A small network was trained on made-up records. Each row is its average activation on records with the value named, seen along a few directions.
Related values have similar rows: they may be neighbours, one step apart, or belong to one group.
(in the rows, 500 means zero)
Strong random noise was added to every row along 10 fixed directions; ignore it. To show where, here is one row again and again, with new noise each time:
[661 714 630 349 678 267 523 529 661 340 608 496 683 575 272 503 379 352
 546 603]
[345 421 409 414 729 795 533 786 643 378 499 541 572 597 499 427 469 405
 571 506]
[361 418 435 534 692 663 498 565 550 481 496 335 586 585 453 491 513 468
 464 687]
[614 535 638 468 471 423 490 451 429 687 540 457 589 452 611 597 486 491
 448 546]
[762 449 548 429 644 482 540 517 416 676 628 545 528 489 484 548 515 411
 357 447]
[653 571 621 651 436 454 467 294 232 604 570 243 331 536 658 466 799 534
 312 591]
[346 434 498 587 340 656 260 581 494 641 291 411 628 554 586 618 492 573
 544 816]
[621 352 468 561 463 525 299 461 444 478 531 689 478 554 260 600 514 489
 394 383]
[735 542 476 478 456 478 594 377 411 669 502 501 431 503 560 501 553 525
 343 494]
[436 367 530 602 529 507 620 611 568 614 616 441 350 644 532 411 511 523
 459 344]
[545 540 475 492 616 615 369 582 487 469 436 381 597 598 438 504 575 429
 466 805]
[924 599 561 319 741 511 564 707 457 620 580 551 540 525 531 442 588 269
 443 526]


Values of P:
p1: [442 512 573 406 524 559 596 347 356 560 403 505 617 113 839 649 499 543
 555 356]
p3: [640 428 386 429 493 473 689 522 490 583 551 569 330 501 479 370 434 513
 502 336]
p10: [648 605 388 508 590 436 429 611 556 512 389 393 587 538 401 425 610 369
 536 863]
p4: [448 287 496 567 607 400 583 781 582 591 702 591 357 592 407 428 453 449
 474 218]
p5: [640 495 316 535 391 412 475 392 584 535 242 595 567 432 197 570 372 492
 590 647]
p11: [869 573 436 519 468 435 302 324 273 413 345 683 503 262 388 535 710 376
 562 344]
p9: [424 346 480 672 662 425 471 237 481 239 553 499 446 390 257 473 683 342
 553 105]
p6: [725 687 595 499 364 179 377 537 540 345 412 583 449 443 337 435 553 387
 632 395]
p8: [630 459 646 566 559 360 312 595 441 532 605 506 570 499 457 553 532 402
 521 532]
p7: [575 683 431 437 483 369 465 348 589 221 493 501 493 664 208 459 440 493
 471 643]
p2: [228 469 357 430 374 688 606 485 567 463 245 635 531 241 673 558 438 537
 727 423]
The values of P form a line.
A walk along P starts at p2 and steps to its neighbour p5. Put p3, p4, p9, p6 in the order it reaches them.
> p3, p6, p4, p9
What is the length, in steps, of the shortest route from p11 to p7?
> 7

Values of Y:
y9: [402 503 612 604 691 646 262 850 397 341 581 254 520 641 586 387 742 384
 472 755]
y3: [639 509 356 469 450 582 466 367 475 327 276 596 517 373 364 547 595 496
 541 512]
y7: [533 323 507 489 710 450 410 718 486 668 838 503 466 705 308 497 349 604
 223 650]
y8: [385 401 542 621 609 508 373 251 412 357 522 354 616 455 396 614 633 389
 466 405]
y4: [344 650 766 346 500 491 422 367 344 480 581 444 675 304 703 687 484 500
 568 617]
y6: [510 684 763 640 316 290 500 306 428 509 548 332 376 533 674 445 637 522
 572 442]
y11: [335 471 473 461 591 562 669 483 453 568 656 367 455 461 599 494 374 666
 359 639]
y10: [225 410 415 605 734 512 539 433 606 346 438 273 690 367 361 511 481 386
 671 537]
y1: [510 632 566 277 471 613 471 418 405 275 677 743 490 482 515 508 427 530
 460 410]
y5: [418 635 492 421 463 451 472 463 502 389 586 511 551 557 503 489 358 661
 430 681]
y2: [306 592 364 464 397 592 693 356 608 240 574 602 356 684 515 414 493 661
 400 333]
The values of Y form a line.
A walk along Y starts at y2 and steps to its neighbour y8. Put y9, y7, y4, y10 in the order it reaches them.
> y4, y10, y7, y9
What is the length, in steps, of the shortest route from y5 to y1?
> 5
